A small network was shown many inputs. Here are its activations along a few directions, one row for each input.
In each table, some parts of the input vary, and every possible input appears once, in random order.
A made-up example of a description, with smaller parts first: values(3) and (point or ring(11) or (line(4) and ring(8))).
Shared parts are said once, and a part with two or three values counts as separate values.

Other details of the inputs vary at random and push rows far along three fixed directions, the same in every table; ignore that.

Rows:
row 1: 5 3 10 -14 19 -7 -13 -1 -3 1 3 -10 0
row 2: 14 5 9 -3 14 8 0 0 -6 -15 4 9 -6
row 3: -53 -52 14 -8 -49 -7 -17 -46 8 -39 -12 22 25
row 4: -9 -8 -11 31 -11 9 -5 17 30 26 -9 -4 -5
row 5: 4 -10 -4 25 -5 4 9 23 19 14 -18 0 0
row 6: -5 -15 -10 34 -7 4 -1 21 22 22 -14 -7 -4
row 7: -2 -8 -4 29 -6 6 2 14 28 24 -16 -5 5
row 8: 9 -1 5 -8 17 -11 -12 -2 -12 -3 2 -9 -6
row 9: -52 -51 15 -21 -42 -17 -13 -36 6 -31 -12 16 30
row 10: 8 4 6 -6 11 10 0 6 -6 -17 12 5 -5
row 11: 3 9 7 -7 11 12 -6 -5 -2 -8 16 0 0
row 12: -2 -9 -6 32 -8 6 0 10 24 25 -15 -8 2
row 13: 2 0 5 -8 15 0 -2 5 -10 -9 10 -7 -6
row 14: 0 5 8 -12 11 5 -10 -1 0 -6 18 -2 -3
row 15: 6 -1 8 -10 13 0 -2 11 -9 -11 10 -3 -3
row 16: 10 -1 7 1 14 -1 -5 -4 -10 -8 8 -7 -4
row 17: -4 -13 -8 29 -5 -3 -10 16 27 31 -24 -11 -2
row 18: 1 2 3 -8 13 3 -3 4 -6 -11 13 -2 -11
row 19: 10 5 6 0 15 9 -1 -6 -7 -14 3 3 -10
row 20: 2 3 6 -8 12 1 -10 -2 -8 -1 15 -11 -2
row 21: -5 -11 -13 33 -10 7 -2 20 26 20 -10 -1 -8
row 22: 3 38 -27 -11 -35 -9 35 -19 -13 27 -10 12 16
row 23: 7 5 2 1 10 8 -5 -5 -9 -12 15 0 -7
row 24: 10 -1 9 -14 17 -9 -6 9 -9 -8 -1 -3 -4
row 25: 12 6 5 2 13 5 -5 -11 -10 -10 8 3 -7
row 26: 7 -1 7 -11 19 -9 -7 3 -10 -6 -2 -8 -8
row 27: 9 1 7 -6 15 0 1 -2 -11 -12 6 -6 -4
row 28: 5 2 5 -10 11 3 -3 10 -5 -13 13 3 -8
row 29: 1 46 -34 -27 -37 -12 50 -10 -25 17 -3 14 15
row 30: 5 48 -27 -24 -35 -13 42 -19 -16 26 -8 16 22
Description of these inputs: line(5) and (point or ring(5)).
The inputs of row 14 and row 21 match in every part but the line(5) part. If row 7 is changed in the same way as row 14 into row 21, which row does it become?
Answer: row 16
A walk changes only the ring(5) part. It starts at row 27 and steps to row 19. List the rest of the walk in order.
Answer: row 29, row 18, row 13
Change only the ring(5) part in row 20. List by row number the other rows that result.
Answer: row 3, row 4, row 12, row 22
Which other rows agree with row 28 in the line(5) part? List them by row number.
Answer: row 2, row 5, row 10, row 15, row 24
Change only the line(5) part in row 1. List by row number the other rows that result.
Answer: row 8, row 17, row 24, row 26
